Each row below holds a small network's activations on one input, seen along a few directions.
In each table, some parts of the input vary, and every possible input appears once, in random order.
Descriptions start from the smaller parts, as in this example, which fits no table here: one of 5 places around a ring, together with either a single point or one of 11 places along a line or (one of 3 separate values, together with one of 6 places along a line).
Shared parts are said once, and a part with two or three values counts as separate values.
(in the rows, 128 means zero)

Other details of the inputs vary at random and push rows far along two fixed directions, the same in every table; ignore that.

Table:
x1: [133 123 150 121 139 144 168 151 171 188 164]
x2: [133  93  99 136 104 100  75 105  90  44 134]
x3: [204  45 149 148 171 186  92 180 155  62 192]
x4: [133 124 144 136 159 166 172 148 169 186 148]
x5: [136 116 154 118 142 142 153 145 170 199 162]
x6: [119 126 156 123 157 164 164 147 167 179 164]
x7: [108 190 115 111 112 100 127  95 109 158  64]
x8: [147  93  92 149 118 104 101 102  93  38 115]
x9: [165 104 122 128 117 137  86 135  96  16  87]
x10: [123 132 144 127 121 161 148 156 165 190 182]
x11: [ 90 194 119 115  88  88 129 114 109 153  81]
x12: [104 193 105 115  98 100 124 106 109 159  70]
x13: [128 130 149 118 140 159 161 146 168 183 174]
x14: [137  90 109 133 118  99  78  95  90  43 128]
x15: [ 85 187 133 111 128  94 140 107  98 147  66]
x16: [124  92 113 142 136 110  92 103  77  35 123]
x17: [132 119 144 122 127 142 150 156 170 200 168]
x18: [ 99 199 106 124  91 104 129 111 107 154  74]
x19: [ 87 188 132 110 125  91 145 105 111 142  63]
x20: [174  20 125 172 170 170 126 152 137  83 199]
Each input here is: either one of 2 separate values or (one of 3 separate values, together with one of 6 places along a line).

Table:
x21: [117 122  88 158 110  96 117  95  80  71 115]
x22: [170  93 199 121 182 202 171 181 180 145 175]
x23: [142  95 194 131 193 211 152 175 189 147 177]
x24: [132 109  90 147 116  86 111  77  94  80 102]
x25: [112 111  85 161 109 104 116 100  71  79 104]
x26: [102 124  88 141  97  98 113  94  92  62 126]
x27: [187 155  88 137  73 135  41 145 105  70  83]
x28: [171  89 154 130 216 202 172 185 181 154 163]
x29: [ 97 192 160 110 174 159 147 134 133 163  65]
x30: [126 120 108 127 122  79  90  79  95  74 121]
x31: [ 90 177 126 113 103 102 162 125 152 186 107]
x32: [179   6 111 184 140 128 121 148 142  69 202]
x33: [ 94 174 119 105 111 114 158  97 150 192 111]
x34: [ 98 186 144 110 122  93 144 127 141 190 114]
x35: [123 100  93 158 107  83 114 110  87  82  88]
x36: [ 84 176 156  88 108  97 130 136 133 192 119]
x37: [111 133 106 139 116  88  96  97  82  66 134]
x38: [186  86 175 123 195 207 179 179 171 156 161]
x39: [ 73 187 148  91 110 118 132 126 117 189 136]
x40: [105 160 116 125 122 120 161 103 128 207  88]
x41: [152 217 132  80  49 159 106 171 160 171  98]
x42: [163   5 135 134 140 136  83 131 133  71 229]
Describe the family of inputs behind these rows.
> either one of 2 separate values or one of 5 places around a ring or (one of 3 separate values, together with one of 5 places along a line)
Which other rows does x24 become when the choice among 3 separate values takes its other values? List them by row number.
> x21, x32
A walk changes only the place on the ring of 5. It starts at x38 and steps to x28. List the rest of the walk in order.
> x29, x23, x22

Table:
x43: [ 73 195 124 103 107  66 132  99  71 149 111]
x44: [177 136 112 135  79 130 168 171 187 206 141]
x45: [ 65 173  91 113 104  74 158  97  97 146  77]
x46: [121 141 150 128 158 140 198 141 184 171 141]
x47: [ 78 185 100 124  83 103 101  75 108 163  80]
x48: [138 131 152 114 171 150 166 116 169 195 137]
x49: [ 65 191 125 102  61  95  99  92 112 147  96]
x50: [148 119 101 163 139 119  59 122  88  37 108]
x51: [187 100  89 126  54  66  69 126 113  53 123]
x52: [139  26 123 127 139 125 120 146 144 104 229]
x53: [133 137 178  89 133 160 154 135 168 182 146]
x54: [184  25 143 161 164 166 104 147 139 112 169]
x55: [121 129 184 108 149 132 150 159 159 193 143]
x56: [167  37 161 126 157 145 128 137 158  81 203]
x57: [115  80  68 151 117  86  71  86  98  64 129]
x58: [142  94 123 115 113 118  71 135  72  35 105]
x59: [133 124 159 130 171 141 151 142 156 208 127]
x60: [132 159 137 122 141 187 177 160 164 170 140]
x61: [146 132 153 111 156 170 156 117 166 198 130]
x62: [ 86 191 100 125 129  75 134  82  67 164  96]
x63: [117 133 157 143 158 131 183 168 171 184 130]
x64: [ 89 125 116 137 120 141 170 146 175 204 158]
x65: [103 194 112  97 107 132 155 105  99 119  46]
x66: [ 93 184 129 111 122  94 166  88 111 122  52]
x67: [165  47 155 131 162 133 128 145 171  74 209]
x68: [ 87 193 152 101 124  64 119 121 112 130  66]
x69: [135 124 125 141 117 111  56 140  91  22 124]
x70: [127 171 141 134 141 182 172 157 177 163 149]
x71: [190  42 120 133 165 191 119 137 143  93 181]
x72: [140  84 141 127 112 100  71 119  82  41 103]
x73: [111 143 141 156 112 154 182 130 144 203 173]
x74: [ 96 131 131 143  94 162 162 138 171 203 160]
x75: [ 96 177 136 124 106 106 140 116  95 139  34]
x76: [167  45 121 182 139 156 114 115 128 120 226]
x77: [111 149 162 126 108 143 149 129 145 204 192]
x78: [145 119 115 113 117 124  76 117  90  16 125]
x79: [131 135 154 135 177 130 152 150 169 200 133]
x80: [170  52 127 170 150 183 125 190 136  84 179]
x81: [188  61 117 146 169 189 110 145 148  87 192]
x82: [161  23 146 172 161 147 145 164 144  93 174]
x83: [134 118 104 171 120 121  88 141  90  21 105]
x84: [110 225 111 114 130 123 111  93 115 124  68]
x85: [105 200 134  67 104 121 123 106  99 121  65]
x86: [142 152 141 129 160 177 132 168 149 199 132]
x87: [135 142 147 119 176 139 167 124 181 187 143]
x88: [190 137 109 127  98 128 139 152 184 222 143]
x89: [141  88 102 146 115 128 103 136  72  33  85]
x90: [139 132 119 126 116 119  71 115 104   9 134]
x91: [ 73 189 103 133 110  76 164 100  69 147  92]
x92: [113 188 116 104 126 122 110 114  84 149  39]
x93: [121  75  71 138 131  77  91  83  81  64 131]
x94: [132 131 157 120 137 172 186 135 168 181 127]
x95: [ 98 211 138  95 108 112  99 140  91 129  65]
x96: [101  85  93 129  95  77  68 103 101  49 145]
Changing only one part turns x49 into x47. The same change can be made to x56. Which row results?
> x48
Changing only one part turns x86 into x95. The same change can be made to x92. Which row results?
> x58
Describe the family of inputs behind these rows.
> one of 3 separate values, together with either a single point or one of 5 places around a ring or (one of 2 separate values, together with one of 6 places along a line)
Which other rows does x52 become when the choice among 3 separate values takes its other values? List them by row number.
> x45, x93
Which other rows does x65 become when the choice among 2 separate values takes its other values? List them by row number.
> x89

Table:
x97: [104 136 126 130 126 125 146 119 129 157 140]
x98: [ 94 198 121 105  95  95 119 108 106 135  79]
x99: [125 149 148 112 139 131 138 137 133 139 105]
x100: [144  85 113 147 133 124  94 118  90  19 119]
x101: [109 177 125 115 120 128 125 116 113 141  92]
x102: [123 153 128 127 116 137 147 142 147 180 129]
x103: [153  76 137 145 133 173 141 165 167 150 203]
x104: [132 130 139 119 118 132 133 144 149 162 145]
x105: [115 114 121 129 122  96 119 108 112 115 129]
x106: [129 150 146 111 136 141 135 138 146 176 126]
x107: [141 120 129 129 119 138 140 142 154 158 148]
x108: [ 96 171 112 118 111  86 136  92 108 147  84]
x109: [169  52 117 160 148 140 105 139 113  35 148]
x110: [ 98 159 115 129 119 103 143 109 117 159 104]
x111: [171  69 151 140 165 177 152 166 173 138 181]
x112: [145 133 149 120 148 168 159 154 176 206 154]
x113: [136 125 105 139 122 113  99 111  95  77  98]
x114: [115 164 125 114 121 114 108 112 107 112  96]
x115: [119 105 124 135 130 114 123 116 121 114 154]
x116: [143  94 126 136 138 124  98 124 104  39 125]
Changing only one part turns x111 into x108. The same change can be made to x100. Which row results?
> x97
Describe the family of inputs behind these rows.
> one of 4 places along a line, together with one of 5 places around a ring
Which other rows does x106 become when the place on the ring of 5 takes its other values? List them by row number.
> x101, x112, x113, x114
